Each row below holds a small network's activations on one input, seen along a few directions.
In each table, some parts of the input vary, and every possible input appears once, in random order.
A made-up example of a description, with smaller parts first: values(2) and (point or line(9) or (ring(5) and line(6))).
Shared parts are said once, and a part with two or three values counts as separate values.
(in the rows, 128 means zero)

Other details of the inputs shift rows strongly along two fixed directions, in all tables alike. That doesn't count.

Table:
r1: [133  54  55  72 104  79  63 103 104 143 160 181]
r2: [128 187 117  27  92 122 130 115  86  82 104 195]
r3: [179 160 112  35 118 110 163  74  76  72 128 122]
r4: [182 212 140  75 132  94 168 119 152 103 112 167]
r5: [ 90  28 121 133 104 146  62 104 124 113 170 191]
r6: [104  30  94 148 151 111  62 120 136 154 162 145]
r7: [133 180  94  77 157 107 140 156 109 131  96 132]
r8: [179 145 108 110 110 122 131 126 157 121 131 176]
r9: [ 85 163 170 131 131 128 139 136 119 101 113 147]
r10: [144 154 163 191 167 144 151 152 180 137 114 131]
r11: [145 167 151 207 139 133 152 156 173 150 113 128]
r12: [104 139 155 177 124 159 146 167 155 174 116  61]
r13: [134 153 133 170 149 162 168 134 107 117 111  71]
r14: [150 147 128  35  91 101 135 101 127 124 137 116]
r15: [117 132 144 213 144 158 160 129 108 130 118  61]
r16: [ 95 156 139 154 179  90 134 158 128 150 113 102]
r17: [149 161 143 131 166 160 172 122  97  99 105  76]
r18: [ 91  31 107 142  84 143  62 115 119 121 168 191]
r19: [109  44 143 168 113 147  93 127 158 166 157  90]
r20: [109 119 142 164 104 142 129 144 146 173 132  77]
Description of these inputs: line(4) and values(5).
Q: Changing only the values(5) part turns r1 into r15. The same change can be made to r16. Which row results?
A: r3
Q: Change only the line(4) part in r12. List by row number the other rows that result.
A: r14, r19, r20
Q: Change only the values(5) part in r8. List by row number the other rows that result.
A: r7, r12, r13, r18

Table:
r21: [109 166 150 128 155 113 140 144 125 136 100 123]
r22: [ 99 151 140 141 155 135 146 158 115 133 108  95]
r23: [163 157 121 112 141 132 153 119 125 124 120 118]
r24: [131  66 125 137  99 133  99 100 131 113 164 160]
r25: [124  66 119 131 109 126 101 100 125 130 158 111]
r26: [164  65  97 123  98 116  93 108 149 127 160 171]
r27: [118 106 121 120 115 118 105 129 149 143 147 148]
r28: [110 128 158 199 155 148 148 135 138 131 125  78]
r29: [107  65 110 136  99 142  87 118 121 144 149 136]
r30: [177 184 110  40 112 107 149 126 125 113 107 149]
r31: [173 199  92  17  96  93 155 104  88  94 113 158]
r32: [ 95 135 149 201 145 165 134 156 130 142 109 108]
r33: [118 174 149 137 160 118 143 141 126 124  99 136]
r34: [113 161 163 129 129 138 154 139 129 123 112 106]
r35: [ 93 132 142 186 164 143 139 161 125 131 117  99]
r36: [152 151 124 110 136 130 147 125 124 137 120 101]
r37: [128  71 105 129 107 118  84 113 151 133 167 177]
Q: What is each input in this table made of?
A: point or (values(2) and ring(8))
Q: Change only the values(2) part in r34. List by row number the other rows that result.
A: r24
Q: A walk changes only the ring(8) part. It starts at r21 and steps to r27. List the rest of the walk in order.
A: r30, r36, r25, r34, r29, r22
Q: Change only the values(2) part in r33. List by row number the other rows that result.
A: r21

Table:
r38: [127 117  96  44 103 125 113 120  89 124 134 119]
r39: [124 153 107 147 143 110 117 143 150 140 116 148]
r40: [ 87 180 150 127 181 131 160 159 119 116  98 127]
r41: [129  36 125 146 128 162  78  95 131 154 142 147]
r42: [129 154 106 134 145 112 114 140 147 134 118 153]
r43: [165 140 115  84  92 113 138  91 128 132 156 128]
r44: [147 150  91  78 135 106 108 127 146 121 125 176]
r45: [138  90 135 148 107 133 124 102 160 149 172 109]
r46: [112  73 149 145  95 146  98 104 133 103 157 144]
r47: [110  80 152 139 102 153 106 118 138 106 151 143]
r48: [108  86 160 172 121 111 108 145 165 167 133 104]
r49: [113 109 151 154  97 140 116 113 123 108 141 132]
r50: [106 116 122 110 129 146 121 149 110 142 130  91]
r51: [155 117 110 140 148 134 149 120 122 111 123  91]
r52: [122 180 162 142 125 164 167 173 150 134  97 122]
r53: [182 106  86  64 131 123 135  98 112  92 137 128]
r54: [ 94 140 122  76 111 112 124 114  91 115 127 147]
r55: [141 194 136 164 141 137 168 163 128 122  94 142]
r56: [110 201 181 138 128 150 167 141 121  97  97 112]
r57: [127 136 148 118 113  97 129 136 142 150 115 120]
r58: [108 207 145 121 143 134 147 162 160 144  93 114]
r59: [130 145 143 144 139 129 134 118 114  82 124 152]
r60: [127 180 174 117 143 120 159 167 155 151  93 100]
r61: [147 108  77  46 135 119 108 125  90 115 141 148]
r62: [ 92 139 126 135 152 111 130 130 101 120 123 142]
r63: [125 135 148 130 112  97 130 138 143 153 113 116]
r64: [153 201 147 160 162 122 177 135 136 133 116  96]
r65: [187 135  96  70 118 101 129  85 123 113 160 155]
r66: [143 150 122 152 124 132 143 145 131 120 119 166]
r67: [149 141  92  72 137 111 106 130 148 122 128 177]
r68: [ 53  85 151 186 129 136 108 135 124 145 142 113]
r69: [114  77 134 201 115 151 132 120 135 141 142  59]
r70: [140 134 136 136 147  89 127 141 141 142 115 134]
r71: [114  67  95 146 139 124  91 133 108 138 152 118]
r72: [106  70 143 228 133 155  95 107 122 175 124 109]
r73: [115  84  94 157 136 119  98 134  99 142 146 113]
r74: [156 124 104 150 137 126 149 116 111 115 123  94]
r75: [186 113  76  64 116 112 132  84  95  89 137 132]
r76: [ 95  87 112 190 154 131 107 146 107 147 141  96]
r77: [140  97 140 141 114 139 125 113 159 147 169 110]
r78: [143 125 126 115 116 145 153 115 123 117 122  71]
r79: [138 131  98  49  99 122  99 123 151 130 135 173]
r80: [136 195 154 144 161  93 160 160 136 142  86 114]
r81: [187 126 100  60 126 113 129  95 135 114 162 157]
r82: [105 125 117 115 119 135 122 139  95 140 128  92]
r83: [149 149 139 123 115 128 151 108 140 139 147 103]
r84: [124 198 174 154 168 143 168 145 125  84  95 125]
r85: [144  82 128 131 139  97 101 137 153 146 140 148]
r86: [ 68  83 140 130 125 138 103 130 125 135 148 133]
r87: [128 134  96  65  99 118 120 123  81 128 129 118]
r88: [105  58 154 223 152 170  96 111 138 172 123 104]
r89: [115 158 120 114 116 125 117 139 152 143 120 141]
r90: [142 128 136 122 147  91 124 140 146 141 117 137]
r91: [179 132 107  85 130 109 136  95 137 119 157 144]
r92: [137  82 116 174 118 139 110 140 147 129 146 168]
r93: [109 209 138 135 132 128 147 160 149 148  93 116]
r94: [125 189 175 148 171 150 166 151 131  88  99 127]
r95: [ 92 124 124 124 152 113 123 125 103 113 128 148]
r96: [154 119 108  70  71 138 122 120 131 114 136 183]
r97: [127  99 124 158  77 141 115 131 135 139 144 155]
r98: [ 79  68 124 158 148 118  98 122 121 127 151 148]
r99: [108  63 146 218 141 161  94 101 124 169 128 114]
r100: [ 76 129 146 108 130 129 127 129 113 123 124 128]
r101: [126 196 156 142 115 153 170 162 134 128  95 127]
r102: [147 120 127 100 119 151 151 119 127 118 127  79]
r103: [164 129 108  89 119 135 130 137 133 108 130 188]
r104: [126 202 166 163 157 134 167 142 114  90  95 127]
r105: [165 116  97  74  84 122 138  90 102 110 135 107]
Q: Changing only one part turns r66 into r55. The same change can be made to r70. Which row results?
A: r80
Q: What is each input in this table made of?
A: line(4) and (point or (values(2) and ring(8)))
Q: Change only the ring(8) part in r81. List by row number the other rows that result.
A: r40, r53, r61, r67, r85, r94, r103
Q: Change only the values(2) part in r45. List by row number the other rows that result.
A: r91
Q: A walk changes only the line(4) part. It starts at r73 and steps to r76. List the rest of the walk in order.
A: r71, r61
Q: Change only the ring(8) part in r46. List by row number the other rows that result.
A: r38, r45, r48, r58, r78, r96, r100
